Each row below holds a small network's activations on one input, seen along a few directions.
In each table, some parts of the input vary, and every possible input appears once, in random order.
Descriptions start from the smaller parts, as in this example, which fits no table here: one of 4 places along a line, together with either a single point or one of 11 places around a ring or (one of 3 separate values, together with one of 8 places around a ring).
Shared parts are said once, and a part with two or three values counts as separate values.
In the rows, 128 means zero.

Other details of the inputs shift rows strongly along two fixed directions, in all tables alike. That doesn't count.

Table:
r1: [138 180 131  74  69 142 121 141 137  69 148  84]
r2: [102 160 160  98  64 141 181  99 117  72 154 109]
r3: [112 110 154  73 149 149 122 161  49 171 124 169]
r4: [181  74  75 162 188 126  82 140 155 195 109 159]
r5: [122 166 165  89  59 105 129 130 145  68 153 121]
r6: [ 98 183 152  85  81 116 112 125 143  82 155 103]
r7: [145  79  87 156 196  92  71 119 139 208 121 175]
r8: [132 132 158  53 139 120  76 177  82 161 133 164]
r9: [ 89 183 143 102  81 161 161 116 100  82 133  84]
r10: [151  89  82 152 198 106  79 129 144 212 107 163]
r11: [137 123 171  72 128 125  64 190  72 160 119 166]
r12: [114 195 151 103  69 138 104 136 135  80 132  89]
r13: [172 149  87 206 181 115 182 121 189  83 116  75]
r14: [151  57  73 154 207 145 144 124 130 205 112 164]
r15: [142 126 101 202 113  98 134  84 217 118 126 112]
r16: [142  89 155  81 134 162 118 185  47 158 122 167]
r17: [133  70  90 179 202 144 118 122 105 218  92 168]
r18: [147 133  69 162 142 125 142  97 226 121 128  85]
r19: [124  62  97 184 197 132 114 109 107 208 106 171]
r20: [144 105 135  65 139 163 124 168  41 155 131 162]
r21: [134 118 161  81 132 116  49 170  66 162 134 183]
r22: [123 121  85 196 127 125 183  51 179 119 129 103]
r23: [114 105 169  86 132 153 111 178  39 165 113 164]
r24: [123 199 180 121 111 107 152 150 100  36 144  83]
r25: [102 147 169  98  63 138 176 112 121  72 146 115]
r26: [145 160 101 215 186 103 171 112 183  94 106  75]
r27: [141  74 105 173 186  95  72 133 150 200 109 169]
r28: [130 123 167  53 133 119  77 188  84 154 124 166]
r29: [133 124  70 196 136 167 173  89 179 123 112  85]
r30: [ 96 112 100 209 136 135 162  79 179 130 110  93]
r31: [111 160 160 120  59 149 161 101 104  73 145 111]
r32: [103  88 171  74 143 133 112 163  48 161 129 180]
r33: [ 84 165 160  95  82 156 165 133 115  83 126  93]
r34: [135 174 152  87  61 144 119 158 143  64 138  84]
r35: [143 136  80 187 119  95 136  67 210 120 137 112]
r36: [136  88 153  63 139 156 130 182  60 154 125 167]
r37: [130 178 156 110  51 118 114 118 133  69 153 118]
r38: [ 83 172 148 105  79 148 156 106  99  78 147  93]
r39: [170  67  86 142 191 114 100 145 173 189 110 155]
r40: [105  99 159  75 148 138 116 150  45 165 138 177]
r41: [162 143 109 219 159  83 183  96 185  84 130  95]
r42: [107 149 175 113  54 142 164 117 106  73 143 110]
r43: [137 132  87 179 127  93 144  71 221 123 140 116]
r44: [110 133  93 182 136 100 128  90 228 117 123  95]
Description of these inputs: one of 4 places along a line, together with either a single point or (one of 2 separate values, together with one of 5 places around a ring).
The inputs of r11 and r27 match in every part but the place on the line of 4. If r26 is changed in the same way as r11 into r27, which row does it become? -> r24
The inputs of r9 and r38 match in every part but the place on the line of 4. If r28 is changed in the same way as r9 into r38, which row does it become? -> r44
Start at r3 and move only the place on the ring of 5, one step at a time. The first step leads to r33. Which rows follow, in order? -> r23, r17, r9
Which other rows agree with r20 in the place on the line of 4? List them by row number. -> r1, r4, r13, r14, r16, r18, r29, r34, r36, r39

Table:
r45: [133 173 117 171 128 120 137 131 181 102 104  75]
r46: [162 114 138  74 146 142 120 183  88 147 126 162]
r47: [103  74  98 147 165 125 109 104 165 185 124 149]
r48: [145 147 133 158 127  96 202 102 172  69 143 108]
r49: [125 168 121 159 107  96 111 106 199 115 114  98]
r50: [111 120 115 171  73 138 147  76 159 109 138 107]
r51: [101 111 168  95 110 129 107 138  64 177 122 175]
r52: [149  95  97 156 200 115 108 154 160 163 109 116]
r53: [137  89  98 142 175  94  81 130 180 174 118 141]
r54: [ 90  87 157  66 117 137 106 149  70 166 137 166]
r55: [176  88  98 167 153  93  74 123 170 164 121 156]
r56: [105 141 140 166 140  99 176 109 169  68 138  88]
r57: [125 177  93 159 135 138 148 108 160  90 131  75]
r58: [130 144 108 165  84 123 111  96 191  95 138 107]
r59: [139  88 150 112 120 160 129 154  41 144 120 160]
r60: [113 170  96 144 111 117 121  87 178 102 142  98]
r61: [187  94  97 181 176 113 103 149 148 156 111 134]
r62: [109 108 149  66 130 120  70 166 102 154 139 165]
r63: [112 157 169  90  41 146 114 120 106  77 157 123]
r64: [126 115 141  90 147 154 136 147  27 151 125 154]
r65: [122 135 104 146 104 164 213  95 159  98 120  86]
r66: [149  99 151 106 127 159 110 161  53 142 124 165]
r67: [ 81 126 112 153 121 161 182 102 155 100 117  70]
r68: [166  89  89 186 170 131 108 138 144 159 111 142]
r69: [ 90 155 126 163  97 130 135  82 179 127 123 107]
r70: [140 104  82 167 197 145 136 106 118 173 116 139]
r71: [129 194 152  69  80 108  97 135 111  76 154 105]
r72: [142  77  90 140 153 125 131 102 167 187 128 167]
r73: [123 173 156  52  54 131 124 143 135  80 155 122]
r74: [189  98  89 150 189 115 132 149 165 166 110 135]
r75: [122 109 147  81 159 141  95 190  82 147 124 145]
r76: [ 82 166 172  65  83 174 147 153  91  69 140  88]
r77: [176  94  90 136 163  92 104 125 189 173 122 154]
r78: [135 165 194 118  75 107 155 144  86  34 159 119]
r79: [129 149 106 141 109 165 195 100 175  93 126  86]
r80: [119 129 159  92 122 112  70 158  95 167 123 176]
r81: [143 128 167 106 168  92 130 153  44 120 152 172]
r82: [129 124 193 119 158  89 126 161  59 135 125 179]
r83: [ 89 171 180  96  72 165 164 136  72  90 118 100]
r84: [125 100 108 180 180 143 131 119 133 186  93 143]
r85: [115 115 144  76 119 131 109 129  45 161 143 171]
r86: [ 97 181 160  66  65 141 120 114  87  86 161 118]
r87: [136 109 103 179 183 126 112 140 146 180  92 140]
r88: [147 181  98 158 140 121 144 116 165  86 131  65]
r89: [112 127 105 137  84 137 177  81 175 119 138 109]
The inputs of r50 and r51 match in every part but one. If r55 is changed in the same way as r50 into r51, which row does it become? -> r49
What do these inputs look like to the network? -> one of 5 separate values, together with either a single point or (one of 2 separate values, together with one of 4 places along a line)
Change only the choice among 5 separate values in r80. List by row number the other rows that result. -> r58, r60, r62, r73
Which other rows agree with r62 in the choice among 5 separate values? List them by row number. -> r47, r52, r53, r54, r56, r67, r75, r76
Change only the choice among 2 separate values in r73. List by row number the other rows that result. -> r46
